A small network was shown many inputs. Here are its activations along a few directions, one row for each input.
In each table, some parts of the input vary, and every possible input appears once, in random order.
A made-up example of a description, with smaller parts first: one of 6 places along a line, together with either a single point or one of 11 places around a ring or (one of 3 separate values, together with one of 5 places around a ring).
Shared parts are said once, and a part with two or three values counts as separate values.
In the rows, zero is written as 128.

Other details of the inputs shift rows strongly along two fixed directions, in all tables alike. That doesn't count.

Rows:
row 1: [112 100  49  80 142 127 165 104 197  88 109]
row 2: [124 129 139 183  75 128 146  88 103 100 115]
row 3: [110  91  57  64 148 142 150 102 179  88 129]
row 4: [164 111 122  71 182  70 121 174 138 188 162]
row 5: [146 183 129 147  58 170 134 132  92  76 102]
row 6: [161 178 220 171 140  97  96 155  98 194 143]
row 7: [103  85  41  90 141 129 147 114 156 101 133]
row 8: [ 93 136 141 183 115 171 112 100  91 105 113]
row 9: [177 166 226 157 113 123 126 231  74 159 135]
row 10: [100 144 151 150  77 144 149  79 109 108 133]
row 11: [168 120 116  86 176  53 134 177 153 191 143]
row 12: [ 87 126 158 157 105 167 109  99  96  91 105]
row 13: [ 88 134 160 145  93 167 104  91 108  89 127]
row 14: [185 112 108 123 188  78 118 184 159 195 130]
row 15: [102  80  44 103 150 129 150 121 142 104 111]
row 16: [154 173 224 156 136 112  93 153  98 202 153]
row 17: [182 101 124  92 179  68 112 186 167 182 125]
row 18: [ 95 145 165 137  81 164 134  77 127  95 123]
row 19: [104  96  36 104 157 153 134 114 169 102 130]
row 20: [106 149 149 161 104 168 126  79 104 101 139]
Each input here is: either one of 2 separate values or (one of 3 separate values, together with one of 6 places along a line).
A walk changes only the place on the line of 6. It starts at row 8 and steps to row 19. List the rest of the walk in order. -> row 20, row 16, row 6, row 14
Which other rows does row 20 become when the choice among 3 separate values takes its other values? List them by row number. -> row 3, row 4

Rows:
row 21: [165 147 152  89 127  63 118 174 109 180 147]
row 22: [150 144 153  94 165 126 108 213 118 185 140]
row 23: [111 102  46  47 173 152 153 166 196 105 128]
row 24: [ 63  87  61 192 126 174 152  29 137  84 116]
row 25: [201 133 133 150 145  70 160 222 155 178 122]
row 26: [ 99 107 215 166  87 136 104 114  57 104 130]
row 27: [111 181 219 153  83 127 126  73 106 127 141]
row 28: [174 142 160 131 171  67 117 130 144 228 170]
row 29: [131 116 172 118 197  82  89 165 123 194 138]
row 30: [ 58  87  78 182 130 169 146  23 156  73 123]
row 31: [129 106  20  59 149 147 141 178 156  96 115]
row 32: [209 159 145 130 157  91 162 212 156 157 110]
row 33: [ 82 133 192 186  98 142 117 110  61 134 122]
row 34: [108 184 208 155 107 183  97 121  96 111 129]
row 35: [ 86 128  59 167 113 218 150  58 150  70 120]
row 36: [ 96 139  62 123  69 153 166  50 129  49 109]
row 37: [162 149 185 211  45 127 146 148  99 105  89]
row 38: [162 129 164  92 139  77 145 167 111 184 170]
row 39: [ 94 119 190 183  98 145 127 117  47 121 141]
row 40: [126  66  14 120 193 102 122 118 162 136 126]
row 41: [ 98  49  51  68 165 108 138 135 172 111 104]
row 42: [ 99 143  58 136  71 153 160  36 143  61 118]
row 43: [122 146 215 136  77 176 101 143  71  89 135]
row 44: [ 90 142 189 193 114 146 106  96  64 134 117]
row 45: [133  95  46  82 177  94 166  80 226 144 154]
row 46: [ 83 135  75 128  82 163 184  37 145  68 114]
row 47: [132  97  43  51 176 148 114 145 207 114 112]
row 48: [122 108 176 113 179  80 102 177 119 192 144]
row 49: [133  70  61  36 129  99 175 122 183  96 138]
row 50: [107 121 174 178  86 134 110 129  33 103 135]
row 51: [104 145 174 187 102 135  88 109  48 116 112]
row 52: [157 130 191  71 129  62 112 161 139 183 141]
row 53: [216 144 151 119 140  87 144 214 149 149  91]
row 54: [117 157 188 156  89 185 127 146  62 107 146]
row 55: [ 95 131 213 174 103 137  81  93  74 117 106]
row 56: [166 139 188  77 145  65 100 150 141 186 136]
row 57: [129 159 170 150  77 174 111 155  49  87 140]
row 58: [167 144 166 116 204 114  79 181 156 208 165]
row 59: [110 161 216 138  77 173  91 138  87 102 115]
row 60: [ 97 136 177 181  86 131 100 123  45 116 118]
row 61: [ 85 138  71 141  85 163 178  24 160  80 123]
row 62: [113 180 185 165 103 187 105 126  79 120 121]
row 63: [171 168 147 227  45 128 153 162  75 109  97]
row 64: [135  95  54  51 151  95 146  94 217 128 124]
row 65: [ 56 100  62 172 118 178 151  40 137  77 105]
row 66: [114 156 219 144  71 125 148  94  91 114 165]
row 67: [179 128 185 107 159  56  92 130 157 211 158]
row 68: [ 69 127  97 111  69 155 191  44 163  56 126]
row 69: [173 132 149  88 126  68 128 177  96 164 163]
row 70: [129  95  47  42 171 149 122 154 191  99 102]
row 71: [109 169 201 155  67 127 144  94  86 136 140]
row 72: [157 131 170  80 173 123 111 216 123 164 168]
row 73: [177 129 172 104 186 110  60 183 148 197 145]
row 74: [ 67  73  79 170 115 165 129  26 151  63 105]
row 75: [104 129  54 156  79 149 163  23 145  67 129]
row 76: [ 98  73  41  95 202 114 135 110 198 136 126]
row 77: [150 105   9  91 181 143 121 149 177 123 130]
row 78: [129 112  25  77 186 159 138 147 192 134 125]
row 79: [123 113  39  63 193 154 132 143 214 123 132]
row 80: [ 54  77  86 142 103 172 173  70 121  43 128]
row 81: [224 161 116 135 139  88 149 225 124 153 100]
row 82: [125 110  50  63 167 100 164  90 224 136 143]
row 83: [175 161 133 105 170 116  70 201 120 183 140]
row 84: [144 106 177 120 185  76  63 157 130 200 129]
row 85: [105 151 174 202 103 135  80  95  61 128 121]
row 86: [206 134 115 161 139  79 166 224 136 188 114]
row 87: [214 157 127 140 152  98 167 215 139 167 103]
row 88: [126 182 169 159  90 176  89 137  65 100 116]
What is each input in this table made of? -> one of 4 places along a line, together with either one of 2 separate values or (one of 3 separate values, together with one of 5 places along a line)
Changing only the place on the line of 4 turns row 45 into row 28. The same change can be made to row 66. Which row results? -> row 38
Changing only the place on the line of 4 turns row 26 into row 80. The same change can be made to row 37. Which row results? -> row 25
Which other rows does row 25 become when the choice among 2 separate values takes its other values? List them by row number. -> row 32
Which other rows does row 86 become when the choice among 2 separate values takes its other values? List them by row number. -> row 87
Which other rows does row 21 become when the place on the line of 4 takes its other values? List them by row number. -> row 52, row 68, row 71
A walk changes only the place on the line of 4. It starts at row 70 and steps to row 34. List the rest of the walk in order. -> row 62, row 88
